These are the activations of a small network on made-up records, seen along a few directions, one row for each record.
After each row come some of the record's fields: Z, J, M, F.
A field that a record lacks is written missing.
The largest differences between rows may come from other fields.
(in the rows, 500 means zero)
Strong random noise was added to every row along 20 fixed directions; ignore it. To show where, here is one row again and again, with new noise each time:
[540 531 466 497 468 567 477 453 586 332 623 543 597 404 353 542 432 557
 567 532 503 334 329 343 476 440 439 633 615 671 348 313 678 619 377 490
 621 506 422]
[408 514 563 627 485 346 600 561 599 562 392 458 372 539 510 570 429 455
 550 560 336 411 532 505 680 650 449 724 370 498 387 494 611 580 503 474
 493 435 567]
[582 580 463 488 663 452 620 456 362 577 378 519 531 458 699 427 480 535
 395 513 579 365 530 529 355 519 456 476 454 602 528 300 508 541 716 554
 538 313 554]
[472 463 357 537 161 552 627 598 720 357 695 375 437 535 342 656 501 428
 323 635 500 431 684 545 604 524 416 599 346 604 451 659 538 565 489 368
 437 598 468]
[677 532 758 319 418 586 423 473 340 634 570 609 510 561 429 484 551 455
 603 501 387 693 429 379 633 665 479 595 704 612 464 677 400 426 495 530
 546 503 677]
[435 485 548 541 535 474 487 532 438 445 488 482 423 443 510 494 533 515
 473 397 425 501 334 551 559 537 568 451 624 340 308 569 564 510 334 499
 492 455 491]
[416 472 285 605 543 521 541 581 492 691 517 206 477 563 538 801 597 497
 530 448 687 356 640 573 301 641 477 575 353 518 336 467 480 448 682 590
 572 560 409]
[554 516 392 303 372 568 230 526 342 461 563 271 429 420 397 454 605 412
 411 410 654 590 446 562 541 511 485 652 565 412 511 773 398 362 465 506
 443 354 512]
[482 524 432 523 618 565 525 384 441 524 636 503 598 475 681 426 642 491
 404 469 625 653 425 631 465 441 586 379 229 619 447 623 510 397 712 356
 432 472 355]
[626 511 517 375 630 594 552 446 357 405 613 685 484 426 704 383 634 564
 496 504 636 654 410 471 409 574 553 362 633 637 512 537 437 510 530 419
 422 407 354]
[565 482 531 563 528 406 482 394 600 646 455 549 421 703 536 620 488 493
 533 604 518 704 603 352 541 613 526 577 569 532 638 549 372 501 458 434
 363 506 435]
[461 520 354 409 262 482 565 646 619 433 581 419 346 390 335 497 504 338
 513 518 445 411 386 419 675 642 509 714 528 668 408 683 527 627 287 398
 496 291 460]
[532 482 527 465 407 495 418 430 630 474 492 406 445 525 499 644 598 620
 573 512 498 573 450 462 483 328 620 404 347 410 545 530 419 401 448 477
 475 490 360]
[482 298 559 673 447 514 683 436 342 468 641 514 624 523 411 453 531 333
 198 694 604 616 532 362 562 467 444 552 759 651 406 558 677 733 640 596
 562 611 442]
[462 428 536 663 605 412 503 554 476 545 458 442 485 512 425 678 400 643
 496 547 514 379 732 563 521 670 324 665 481 467 460 294 576 515 764 547
 545 533 420]
[562 521 464 562 455 282 574 442 402 562 353 565 309 706 531 698 377 589
 275 564 488 501 467 536 492 453 451 639 541 497 395 318 485 548 364 520
 658 526 661]
[569 474 599 558 572 472 432 413 483 625 434 466 577 593 508 446 488 446
 529 636 473 656 768 451 587 564 320 708 497 601 774 554 448 499 733 564
 336 458 631]
[677 543 531 391 493 576 567 474 606 523 366 435 539 459 503 585 540 640
 686 577 407 272 645 437 432 564 410 551 577 445 713 285 446 421 415 652
 474 491 465]
[519 407 445 606 569 566 643 447 499 385 564 394 581 545 658 538 746 613
 652 470 414 362 440 532 299 391 582 450 676 543 292 367 535 497 279 536
 623 433 564]
[490 346 540 346 432 604 426 634 502 464 349 518 634 147 323 352 575 541
 437 522 506 339 533 368 589 383 540 269 724 523 751 461 571 619 369 579
 401 271 307]
[562 629 577 346 424 677 494 549 550 505 583 464 534 453 488 514 505 391
 660 480 586 371 439 379 398 640 560 435 463 442 424 613 500 475 635 553
 463 551 507]
[521 588 377 608 366 515 546 474 724 416 579 371 506 579 356 572 373 435
 384 450 408 385 520 432 423 498 494 432 691 376 476 526 448 574 307 474
 388 473 591]

[535 538 513 491 510 500 461 544 383 624 550 378 544 439 507 437 536 428
 399 397 457 497 511 432 481 560 476 492 641 648 403 547 407 563 654 511
 547 240 628] => Z is z2, J is j2, M is m1, F is missing
[558 435 688 558 537 535 412 437 521 456 434 449 601 528 630 467 583 580
 481 501 397 460 595 382 496 461 496 459 772 407 413 435 576 496 315 481
 442 531 604] => Z is z2, J is j2, M is m2, F is f8
[510 545 459 294 418 599 214 582 366 526 444 379 449 292 510 581 639 568
 306 301 539 531 305 486 525 399 512 415 589 498 315 614 536 444 213 489
 464 452 490] => Z is z1, J is j2, M is m1, F is f2
[488 404 507 524 591 475 466 393 511 552 470 483 503 636 657 531 675 535
 667 570 679 604 511 490 408 441 715 439 380 376 562 511 437 350 535 448
 500 558 276] => Z is z1, J is j2, M is m2, F is missing
[394 375 479 588 578 469 414 594 418 677 521 526 460 587 501 687 546 555
 509 439 590 642 650 602 487 639 526 451 418 541 427 594 444 405 624 389
 487 587 455] => Z is z1, J is j2, M is m2, F is f4
[572 476 409 591 398 480 792 351 594 366 680 600 507 651 347 366 413 295
 455 710 534 595 518 511 593 596 549 568 568 398 711 610 426 513 567 474
 440 594 331] => Z is z2, J is j1, M is m1, F is f6
[579 428 487 521 444 593 491 467 451 387 489 396 680 618 499 393 540 475
 426 568 566 236 719 555 374 484 495 528 772 315 506 395 546 420 425 527
 523 532 687] => Z is z2, J is j1, M is m2, F is missing
[409 391 441 673 415 304 510 512 577 441 529 314 318 693 431 637 407 388
 491 665 714 453 649 383 449 579 541 766 410 353 421 513 501 564 799 474
 562 513 360] => Z is z1, J is j1, M is m2, F is f2
[601 556 538 452 432 497 602 526 410 521 520 419 382 407 550 585 520 660
 206 406 389 607 574 680 545 495 424 313 427 414 527 518 343 403 627 538
 487 506 432] => Z is z2, J is j2, M is m1, F is f2
[634 512 457 453 482 525 459 389 433 649 455 323 605 529 478 501 494 455
 369 552 645 544 647 445 360 396 453 480 460 514 743 484 364 429 791 654
 499 456 507] => Z is z1, J is j1, M is m2, F is f6
[441 477 563 378 452 549 280 609 360 573 366 655 552 594 464 526 496 518
 477 490 565 413 565 640 539 484 503 499 456 437 414 514 588 386 393 441
 549 648 796] => Z is z1, J is j1, M is m2, F is f7
[396 447 347 507 573 543 374 592 529 489 467 588 621 458 381 440 469 573
 482 360 499 314 538 671 505 569 573 376 653 383 486 445 525 391 234 328
 458 455 483] => Z is z2, J is j1, M is m2, F is f9
[566 495 672 250 551 683 242 539 324 413 473 503 576 240 474 439 539 556
 521 494 733 423 446 367 498 530 460 494 611 385 483 457 634 458 631 623
 498 601 273] => Z is z2, J is j2, M is m1, F is f2
[532 578 614 423 426 698 410 481 451 552 712 274 637 187 539 486 644 458
 201 399 478 638 408 410 619 470 426 378 354 668 297 739 606 505 770 489
 391 504 337] => Z is z2, J is j2, M is m1, F is f2
[606 485 390 558 430 514 443 253 697 398 616 365 610 581 489 480 550 481
 449 579 557 606 424 301 430 272 596 509 578 553 609 525 448 501 362 410
 426 443 336] => Z is z2, J is j1, M is m2, F is missing
[551 485 494 514 622 514 613 458 443 352 620 428 417 519 710 423 634 516
 682 532 626 527 537 568 400 688 544 604 512 400 462 545 455 396 638 456
 464 468 315] => Z is z1, J is j2, M is m2, F is missing
[491 583 491 548 544 413 438 463 593 519 541 560 478 551 356 415 276 370
 563 483 577 555 433 333 508 642 570 521 593 416 595 544 415 576 614 433
 401 370 416] => Z is z2, J is j2, M is m2, F is missing
[467 463 503 522 486 433 337 554 438 607 485 470 462 507 510 658 529 701
 317 374 483 590 574 576 471 339 495 345 392 650 372 440 419 477 580 391
 589 409 565] => Z is z1, J is j1, M is m1, F is f2
[598 654 560 382 477 527 259 419 630 526 455 453 576 506 429 445 420 524
 617 430 409 368 428 401 559 555 531 618 525 409 488 453 485 352 389 378
 463 368 571] => Z is z2, J is j1, M is m1, F is f2
[611 483 459 377 528 577 659 438 386 604 440 601 581 527 566 476 585 481
 567 625 596 488 554 580 446 515 473 542 367 599 716 431 460 387 601 620
 579 629 478] => Z is z2, J is j2, M is m1, F is f6
[542 617 346 280 598 565 387 656 390 477 384 550 382 297 688 616 531 681
 484 393 679 372 496 513 289 490 352 433 469 696 510 308 482 582 447 568
 494 414 526] => Z is z1, J is j2, M is m1, F is missing
[447 577 524 620 529 306 450 425 624 424 444 637 452 638 561 365 280 353
 414 546 545 401 380 272 503 504 644 563 564 493 328 438 610 681 461 260
 463 305 604] => Z is z2, J is j1, M is m2, F is f4
[471 441 505 533 607 573 577 474 359 361 513 449 514 440 700 387 673 460
 457 495 563 487 429 582 437 490 530 447 642 338 393 561 596 513 402 576
 434 556 494] => Z is z2, J is j2, M is m1, F is missing
[519 583 343 530 533 539 495 469 395 592 682 227 589 469 473 594 590 566
 571 327 450 407 393 707 436 507 432 698 285 690 230 416 480 329 673 518
 783 399 525] => Z is z2, J is j1, M is m1, F is missing
[428 447 591 500 351 548 402 566 655 281 584 435 465 420 345 532 504 513
 687 594 388 506 553 430 619 377 359 708 400 536 521 584 595 564 481 556
 492 655 514] => Z is z1, J is j2, M is m2, F is f2
[618 522 589 392 289 470 404 537 581 334 470 640 342 591 521 560 345 556
 219 667 643 537 763 486 584 566 421 515 457 361 618 553 489 482 516 317
 324 663 513] => Z is z1, J is j2, M is m2, F is f6
[659 630 522 381 469 575 485 393 406 614 478 497 726 509 439 452 439 570
 410 423 436 385 481 624 412 343 446 419 353 567 588 363 444 322 665 537
 641 471 713] => Z is z1, J is j2, M is m1, F is missing
[568 558 716 492 648 609 446 379 414 538 471 478 570 524 684 415 628 487
 561 449 409 608 461 474 530 575 511 422 661 272 455 585 506 400 442 617
 378 610 572] => Z is z2, J is j2, M is m1, F is missing
[499 471 746 465 523 621 525 581 391 402 546 482 555 335 590 354 569 500
 518 480 475 485 552 596 613 657 497 407 488 346 391 625 635 450 704 526
 432 539 441] => Z is z1, J is j1, M is m1, F is f6
[395 498 483 468 405 756 428 653 724 510 604 313 670 370 415 455 673 420
 706 364 338 394 633 560 507 507 526 258 439 452 564 748 447 430 437 493
 286 476 571] => Z is z1, J is j1, M is m1, F is missing
[628 529 540 498 642 518 373 311 458 530 575 431 549 482 593 402 634 582
 459 376 382 795 404 475 534 454 523 413 711 467 588 594 332 363 365 450
 359 356 417] => Z is z1, J is j2, M is m2, F is missing
[436 573 701 625 528 555 493 393 834 278 597 685 574 586 602 450 402 467
 668 623 494 526 458 272 502 422 596 371 431 368 443 495 674 640 476 405
 308 759 413] => Z is z2, J is j2, M is m2, F is f6
[325 340 438 680 704 539 610 553 543 577 541 492 673 443 489 347 641 456
 758 512 394 520 667 634 576 610 462 537 462 631 651 535 522 505 611 514
 423 443 424] => Z is z2, J is j1, M is m2, F is f9
[448 473 477 725 588 424 580 385 604 462 565 550 507 614 583 405 457 411
 362 585 487 705 608 555 643 610 474 541 510 466 559 641 542 551 502 344
 254 534 436] => Z is z1, J is j1, M is m1, F is f6

Here are new rows. What are their fields?
[398 343 452 373 459 645 246 625 461 708 415 626 716 415 209 611 540 541
 537 547 634 451 617 521 678 505 431 543 477 633 640 471 622 428 358 516
 544 733 386] => Z is z2, J is j2, M is m2, F is missing
[429 532 527 501 565 588 627 571 412 773 490 439 559 410 424 556 487 274
 598 485 492 438 390 433 606 812 425 674 479 562 384 608 659 540 607 708
 547 693 438] => Z is z2, J is j1, M is m1, F is missing
[513 508 470 422 411 481 255 568 612 506 364 401 560 356 279 506 361 595
 401 441 501 351 623 400 507 364 446 431 566 472 701 390 457 532 499 501
 435 325 485] => Z is z2, J is j1, M is m2, F is f2
[477 561 476 329 344 600 275 580 366 612 458 426 554 507 489 450 542 449
 257 376 567 543 582 749 549 369 492 363 316 438 520 727 427 323 510 455
 469 542 754] => Z is z1, J is j1, M is m1, F is missing
[439 332 451 650 738 383 615 510 266 532 460 696 492 563 635 422 524 479
 367 528 666 591 508 475 386 566 561 406 797 590 434 394 513 679 561 483
 548 397 448] => Z is z2, J is j2, M is m1, F is f6
[452 635 350 470 509 452 480 511 558 564 633 553 374 553 408 516 389 352
 554 413 569 552 326 519 539 729 597 601 383 479 409 677 432 433 502 318
 475 485 396] => Z is z1, J is j2, M is m2, F is missing
[460 498 595 468 585 543 393 478 475 561 469 655 588 517 521 488 430 376
 581 579 789 499 398 173 329 437 642 335 555 562 465 430 581 691 712 563
 507 540 428] => Z is z2, J is j1, M is m1, F is f4
[510 439 506 586 409 381 592 453 492 403 525 363 473 421 357 422 532 614
 367 509 202 501 556 753 792 396 369 653 415 448 575 452 492 397 493 503
 599 379 443] => Z is z1, J is j1, M is m1, F is missing
[549 468 385 573 601 476 589 418 435 634 448 518 670 575 391 471 368 439
 454 580 675 384 582 417 318 467 506 463 621 551 687 274 471 561 716 627
 605 449 464] => Z is z2, J is j1, M is m2, F is missing
[390 578 597 468 530 517 210 478 546 256 513 527 485 558 600 293 484 465
 644 421 556 541 442 647 463 309 622 427 232 184 488 691 509 369 589 355
 338 475 689] => Z is z2, J is j2, M is m1, F is missing
[556 475 380 425 497 553 593 454 521 411 619 497 458 491 690 498 705 529
 521 577 666 554 486 487 423 508 597 475 388 637 494 517 450 465 492 380
 478 462 238] => Z is z1, J is j2, M is m1, F is missing
[552 483 577 632 688 457 608 245 425 456 477 711 843 468 399 132 392 466
 316 557 323 359 345 559 703 486 532 547 716 417 532 282 732 437 389 380
 553 426 449] => Z is z1, J is j2, M is m2, F is missing
[527 543 614 420 330 436 404 487 496 551 544 648 467 534 333 661 328 563
 298 520 541 499 355 408 610 433 567 466 368 581 303 426 569 508 573 349
 689 560 457] => Z is z2, J is j1, M is m1, F is missing
[547 326 565 490 389 602 493 516 320 456 657 435 689 551 376 448 656 553
 506 539 477 422 667 685 517 477 474 582 503 568 420 510 494 324 750 445
 716 483 634] => Z is z2, J is j1, M is m1, F is f2
[530 529 498 402 427 568 317 523 375 467 585 582 422 645 466 689 494 534
 506 531 690 640 531 499 402 419 386 585 473 542 440 537 464 471 533 584
 574 806 655] => Z is z1, J is j2, M is m2, F is missing
[427 303 612 531 402 566 641 541 487 589 569 615 600 524 579 623 750 585
 467 573 415 573 500 560 608 381 637 313 319 729 293 545 602 476 473 383
 645 614 450] => Z is z2, J is j1, M is m1, F is f6
[551 528 494 370 472 594 487 564 511 614 578 710 588 452 467 512 534 604
 521 422 489 525 485 512 450 487 614 207 381 763 524 490 374 443 620 303
 525 351 495] => Z is z2, J is j1, M is m1, F is f2
